Each row below holds a small network's activations on one input, seen along a few directions.
Each table varies a few parts of the input and shows all the possible inputs, shuffled.
A made-up example of a description, with smaller parts first: one of 5 places around a ring, together with either a single point or one of 11 places along a line or (one of 3 separate values, together with one of 4 places along a line).
Shared parts are said once, and a part with two or three values counts as separate values.
(in the rows, 128 means zero)

Other details of the inputs shift rows strongly along three fixed directions, in all tables alike. That doesn't count.

Rows:
R1: [118 174 143 169 183  65 136 142 164 140 140]
R2: [118 123 135 158 163 137 143 155 120 106  31]
R3: [138 122  97 133  86 133 132  98 117 141 179]
R4: [162 131 121 196 118 141 133 116 110 219 155]
R5: [107 190 167  92 132  39 110 164 167  87 167]
R6: [ 97 148 138 180 151  66 122 127 155 116 131]
R7: [110 172 122 105 112  43 110 148 195  78 147]
R8: [117 173 170  78 130  39 121 138 166  76 145]
R9: [145 121 153  52  88 125 127  91 151 119 192]
R10: [163  49 130  69 101 210  46 135  95  63 116]
R11: [138 168 122 153 155  62 152 122 138  96 123]
R12: [129 140 115 149 145 132 144 174 103  99  31]
R13: [170 128  86 175 119 145 161 118 115 199 172]
R14: [112 124 169  80 167 125 137 155 128  78  53]
R15: [100  97  88 200 183 156 153 161 129 132  37]
R16: [109  96 168  51  69 198  97 130  75  92 101]
R17: [ 93 122 127 156 182 143 123 168 104 119  50]
R18: [152 131 101 188 124 142 142  99  78 188 168]
R19: [121 138 150 103  60 115  95 109 115 122 185]
R20: [127 158 111 154 153  49 138 140 194 133 135]
R21: [126 120 107 136 109 137 116 105 128 161 187]
R22: [ 84 117 153  90 159 146 116 201 165  95  64]
R23: [131 110 166  62  80 132 112  99 168 131 179]
R24: [123 176 103 120 116  51 131 154 173  82 142]
R25: [ 66 132 176  75 145 123  95 154 140  51  73]
R26: [209  91  94 213 138 132  84  84  83 145 169]
R27: [156 140 135 136  71 119 115  91 119 154 166]
R28: [142 134 132  81  80 130 120  84 149 118 186]
R29: [ 98 128 178  78 141 119 106 174 147  86  46]
R30: [ 94  84 183  66 113 208  95 128  88 111 102]
R31: [121 164 108 169 183  74 146 146 183 145 149]
R32: [142  82 126  98 121 231 144 142  91 157  99]
R33: [102 119 124 155 177 139 143 152 100  96  46]
R34: [152 119 115 133  86 138 135  90 141 150 169]
R35: [172  97 109 144 104 215 157 115  47 154  63]
R36: [135  96 182  39  69 196 107 135  91 120  95]
R37: [145 118 108 206 103 136 127  90  99 193 151]
R38: [131 112 101 154  82 139 115 100 131 166 173]
R39: [166 122  86 176 108 161 150 133 113 207 159]
R40: [171 122 109 123  98 131 154  91 128 166 172]
R41: [150 127 135  78  68 125 122 110 147 141 184]
R42: [143  90 112 147 139 219 148 118  39 163  83]
R43: [105 155  93 171 199  78 144 122 162 125 150]
R44: [136 129 107 189 192 147 165 140 105 126  21]
R45: [148  73 134  92 124 226 144 109 109 157  80]
R46: [125 112 113 148 125 140 129  92 132 164 192]
R47: [120 135 160  59  61 121  84 134 169 139 209]
R48: [ 80 128 165  70 172 134 115 160 111  57  80]
R49: [ 82 121 116 100 128 136 114 188 135  71  65]
R50: [144 167 107 216 199  73 169 140 134 165 127]
R51: [133  84 167 119 114 223 121 140  88 175  89]
R52: [111 125 144  58  69 118 102  94 145  93 211]
R53: [ 73 115 134  91 155 145 114 162 150  66  65]
R54: [ 95 168 115 102 151  54 124 145 163  75 173]
R55: [110 117  71 179 189 157 157 177 103 131  52]
R56: [103 192 168  97 120  38  99 176 174  94 170]
R57: [138 130 190  61  92 121 109  78 143 130 182]
R58: [164 129 105 114  90 131 147  84 125 132 180]
R59: [143 148 121 224 193  61 169 119 157 169 107]
R60: [184 126  69 171  99 145 169  91 101 169 151]
R61: [125 150  65 208 213  79 174 125 138 139 139]
R62: [132 128 136 145 138 143 126  74 102 164 180]
Each input here is: one of 2 separate values, together with either a single point or (one of 5 places around a ring, together with one of 6 places around a ring).
Changing only the choice among 2 separate values turns R33 into R52. The same change can be made to R56. Which row results?
> R39
Changing only the choice among 2 separate values turns R37 into R38. The same change can be made to R36. Which row results?
> R41
Change only the choice among 2 separate values in R9. List by row number the other rows that result.
> R14
Change only the place on the ring of 6 in R47. List by row number the other rows that result.
> R13, R22, R31, R32, R39
Change only the place on the ring of 5 in R25. List by row number the other rows that result.
> R1, R44, R57, R62
Change only the choice among 2 separate values in R13. List by row number the other rows that result.
> R5
Change only the place on the ring of 6 in R2. List by row number the other rows that result.
> R11, R12, R27, R35, R44
